[-0.15  1.59  6.56  1.38  1.86  0.72 -0.86] result: 1.38

[-7.10 -0.40  3.82 -6.48] result: -7.10

[-5.63 -0.38  2.22 -1.73  0.85  6.39] result: 2.22

[-0.67  4.56  4.20 -4.31  5.43  6.33] result: 4.20

[-3.61  0.74 -5.95  2.55 -1.71] result: 0.74

[[ 0.28 -1.29 -8.12  3.18  0.65  1.41  2.38]
 [-1.29  0.20 -3.13 -0.77 -4.95 -0.03 -2.37]] result: -0.77

[[-2.93 -3.78 -0.16 -7.51 -0.96 -0.55 -0.07]
 [-1.16  2.58 -1.79  0.81 -1.43  0.77 -2.07]
 [ 7.01  5.23  0.67  7.69  1.17 -1.23  1.63]] result: 7.69

[[ 7.12  1.33 -4.81  2.66 -1.63]
 [ 4.45  1.19  4.23 -6.73  1.07]
 [ 1.34 -2.55 -4.12 -1.91 -4.49]] result: -2.55
---
[[-17.463, -4.450, 0.871, -6.857, 4.245, -9.218, 2.714],
 [-4.751, -8.065, -12.207, -15.591, -15.094, -12.088, 14.939]] value 0.871

[-178.7, 75.4, 157.3, 54.9, -80.5, 170.8, 5.2] value 157.3

[-0.119, -0.010, 0.133, 0.109, -0.039] value 0.133

[[-9.8, 12.7, -20.6, 4.7, -20.6, 14.2],
 [-17.2, -0.9, -8.8, -11.2, -12.8, -11.9]] value -20.6

[0.15, -0.01, -0.14, 0.03, 0.04, -0.04, 0.08] value -0.14

[-0.78, -1.02, 1.07, 1.16] value 1.07

[-12.26, 2.81, 13.05, 6.20, -18.91, 1.13, 5.90] value 13.05

[-0.17, 0.03, 0.00, 0.09] value 0.00

[-1.352, 0.933, 0.194, 0.332, 1.609] value 0.194

[[13.4, 9.1, 9.9, -7.6, -7.0, -21.7],
 [-7.5, 2.7, 1.3, -6.7, 9.8, 20.7],
 [-15.0, -3.8, -14.7, 13.6, 9.5, 13.1]] value 9.9
---
[[-0.90  0.21  0.96 -3.23  1.37  6.19]
 [-1.50 -6.09 -0.19 -1.17 -6.07 -6.41]
 [ 0.94 -4.70 -2.69  1.68 -4.79 -7.87]]: 6.19, 1.68

[[-5.62 -2.99 -4.78 -6.84 -5.75]
 [-1.26  1.44  1.90  5.02  4.97]]: 5.02, 4.97

[-5.13 -3.79  3.57 -6.77  1.69 -1.09]: 3.57, 1.69

[-5.98 -5.21 -1.08  1.70 -3.97]: 1.70, -1.08

[ 0.84 -2.88 -4.76 -5.09  6.03 -2.49 -3.51]: 6.03, 0.84

[[-1.59 -3.78 -4.00 -1.81 -6.72  1.37  5.64]
 [-1.73 -3.28 -4.08 -1.23 -6.96  1.16  5.49]
 [-4.10 -0.55 -1.09  1.72 -7.30  0.09  4.02]]: 5.64, 5.49

[-1.24  6.03 -2.76 -4.80]: 6.03, -1.24

[-2.55 -3.88  5.35  8.28  1.90 -5.71  5.21]: 8.28, 5.35

[ 5.25  4.00 -1.26 -6.09  8.40 -1.08]: 8.40, 5.25
---
[ 7.40  3.69 -1.08  4.90 -2.60]	-2.60, 7.40

[-0.27  0.28  6.17 -1.10 -2.42]	-2.42, -0.27

[[ 0.70  0.36  7.55  2.01 -3.15 -0.76  3.16]
 [ 5.51  0.30  7.37  1.82 -1.28 -0.47  4.32]]	3.16, 5.51

[ 7.70  2.43  2.96  0.79 -1.34 -4.91 -6.31]	-6.31, 7.70

[ 1.03 -8.39  4.37 -3.86]	-3.86, 1.03

[[-5.23 -4.99 -4.36 -2.55 -6.29]
 [-3.94  0.34  1.49  1.18 -0.65]]	-6.29, -3.94

[-5.73  0.52  1.23 -2.76 -3.15 -2.26  6.89]	6.89, -5.73

[ 4.98 -1.48  6.47  1.74]	1.74, 4.98

[[-0.92 -5.20 -3.80 -7.42 -2.36  5.38]
 [-0.97  1.41  1.07 -1.37  0.58  3.23]]	5.38, -0.97

[ 2.85  4.63  7.48 -0.56]	-0.56, 2.85
---
[ 2.14  6.38 -0.93 -6.89  3.78] ==> 6.38, -6.89

[ 1.08  2.91  4.76 -4.22 -7.58  4.56  7.32] ==> 7.32, -7.58

[ 2.09 -2.53 -6.37 -5.30  3.82 -6.26] ==> 3.82, -6.37

[[ 0.11  0.25  0.85  1.06]
 [-3.16  7.18  8.29 -7.82]
 [-3.41  1.27  5.47 -4.56]] ==> 8.29, -7.82

[-3.74  1.20 -2.92  3.27  0.08  7.24] ==> 7.24, -3.74

[[-4.23 -4.33 -2.48  6.59 -2.96 -4.38 -4.14]
 [-1.17 -3.79 -0.90  3.14 -2.97 -2.32 -3.94]
 [ 2.85  3.27  1.15 -4.59  3.64  2.93  1.89]] ==> 6.59, -4.59

[ 1.26  1.58 -2.14  6.70 -6.14  0.78 -5.50] ==> 6.70, -6.14

[ 1.36 -4.49 -6.49  4.53] ==> 4.53, -6.49
---
[ 0.00  0.57  1.29  7.96 -0.64  5.69] --> 0.00, 5.69

[-0.83  0.04  6.94  0.60 -1.89 -0.61] --> -0.83, -0.61

[[-5.36  6.23  4.15  4.33 -3.30  0.39 -7.31]
 [-8.20  3.63  5.38 -0.78 -0.19 -4.25  2.68]] --> -5.36, 2.68

[-1.20 -2.01 -8.24 -3.59 -6.84  8.08  0.70] --> -1.20, 0.70

[ 2.67 -7.63 -3.16 -2.41  0.01] --> 2.67, 0.01

[ 0.27 -0.61  6.24  0.11  2.56] --> 0.27, 2.56

[ 2.21 -4.23  2.65 -5.96] --> 2.21, -5.96

[[-5.60 -2.95 -0.23  4.26 -2.57 -6.05]
 [-5.53 -2.84 -0.27  4.26 -2.62 -6.10]
 [-2.21  0.85  2.20  3.15 -2.40 -0.43]] --> -5.60, -0.43

[[-5.40  2.50 -3.16 -1.64  1.71 -2.41 -0.42]
 [-4.00 -3.07 -2.73  4.35  0.55  0.50  7.03]
 [-3.72 -0.79 -0.38 -0.11  1.49 -1.02 -0.62]] --> -5.40, -0.62
---
[[-172.5   76.1   27.8   75.1  -37.3   72.0 -163.5]
 [ -84.9  115.9   99.5   -6.7 -135.1  131.9 -125.4]
 [ -70.5  153.2  129.0  -23.2 -162.6  176.0 -123.7]
 [-120.4  124.8  100.8   28.4 -118.0  138.7 -149.3]
 [-152.6 -162.7 -149.8   -6.6   12.9 -161.7 -101.2]] yields -37.3

[[ 18.18  11.25 -14.55 -15.64 -13.98 -14.73  25.19   2.79 -23.53]
 [ 17.98  -2.75 -14.67 -15.83 -13.26 -14.40  22.31   3.63 -24.27]
 [ 18.54  -5.67 -14.64 -15.78 -13.12 -13.66  21.78   3.22 -23.57]
 [ 16.94  16.49 -14.54 -14.71 -14.50 -15.53  17.14   1.37 -24.21]
 [ 18.53   0.40 -14.66 -15.63 -12.84 -13.52  18.00   4.42 -25.31]
 [ 17.66   1.98 -14.75 -15.09 -13.59 -14.76  24.70   2.64 -25.83]
 [ 17.35  -0.37 -14.75 -14.62 -13.66 -15.39  15.01   1.93 -23.77]
 [ 18.91   0.12 -14.74 -15.88 -12.69 -13.28  18.92   4.44 -24.17]] yields 25.19

[[-0.98 -1.63 -0.20  0.29 -0.03 -0.58  0.57 -0.76]
 [-0.29 -1.88 -0.69  0.18 -0.20 -0.51  0.81 -1.10]
 [-0.21 -0.78 -2.03  0.08  0.53 -0.43 -0.57  1.32]
 [-0.21 -1.04 -0.20 -1.12 -0.76 -1.43  0.32  0.97]
 [ 0.14 -0.70 -0.08 -1.34 -0.92 -1.35  0.40  0.28]
 [-1.59 -0.45 -1.54  0.18 -0.76 -1.51 -0.41  1.66]
 [-0.55 -1.63 -0.33  0.08 -0.28 -0.58  0.65 -0.58]] yields -0.58

[[  6.4   6.3   8.2   5.0  -5.7  23.7]
 [  2.5   3.6   7.4   5.9   7.5 -20.2]
 [  7.7   5.7   3.3   5.2   3.5   1.1]
 [  4.0   6.7   2.7   5.3   2.5  -2.6]
 [  2.6   6.8   7.0   4.9   1.5  -9.4]
 [  7.7   5.1   3.3   5.4   6.1  25.8]
 [  4.5   6.6   4.5   5.1   5.9  15.3]
 [ -0.5   5.7   2.4   6.3   6.8  -5.4]
 [  3.6   2.3   7.2   7.3  12.1  28.7]
 [  2.9   4.0   3.6   4.1   4.6  -3.1]
 [ 13.0   3.9   5.1   5.8  -3.9  19.4]] yields 5.0

[[-228.2 -231.8 -230.8 -229.0 -220.3 -212.0 -222.3 -187.5 -219.6 -221.2
  -230.0 -200.6  266.4 -215.1]
 [-221.8 -203.4 -230.8 -210.2 -194.7 -230.5 -229.5 -177.8 -232.5 -204.0
  -230.0 -200.6 -161.1 -229.6]
 [-221.8 -219.7 -221.6 -201.3 -194.7 -230.5 -216.9 -187.5 -219.6 -192.5
  -230.0 -210.2 -205.9 -219.8]
 [-221.8 -214.1 -230.8 -229.0 -213.2 -230.5 -222.3 -219.5 -192.4 -213.4
  -215.2 -222.6   41.4 -207.6]
 [-214.2 -231.8 -230.8 -161.1 -194.7 -230.5 -222.3 -219.5 -212.5 -204.0
  -206.8 -180.3 -216.0 -219.8]
 [-183.6 -203.4 -230.8 -229.0 -182.8 -212.0 -191.9 -143.5 -205.3 -221.2
  -230.0 -195.3 -133.5 -181.6]
 [-214.2 -203.4 -221.6 -220.1 -194.7 -230.5 -229.5 -212.4 -205.3 -204.0
  -230.0 -189.9 -169.2 -215.1]
 [-221.8 -219.7 -221.6 -220.1 -194.7 -224.1 -229.5 -177.8 -212.5 -221.2
  -164.5 -153.3 -139.6 -229.6]] yields -200.6

[[ -5.65  13.57  10.61   2.38  -2.22  16.55  16.62  11.29]
 [ -7.76  16.94  20.19  -2.23 -10.96  18.15   7.58 -18.99]
 [  2.48   6.46   6.89  10.54   6.96   5.07  -8.65  -2.96]
 [  4.54   2.36   7.25 -15.11 -12.57   3.64  22.32  -4.54]
 [ 19.38 -12.80  -2.53 -25.17 -12.43 -14.08  20.48  -8.59]
 [  2.53   5.24   3.12   5.28   4.64   5.98   7.13  13.07]
 [ 17.41  -8.99  -4.24  -0.01   7.79 -12.22  -6.83  -0.76]
 [-12.40  22.03  16.44  25.36  10.50  22.56 -13.29   0.75]
 [ 21.47 -15.44  -9.55 -16.39  -2.33 -16.87  18.31   8.91]] yields 16.55
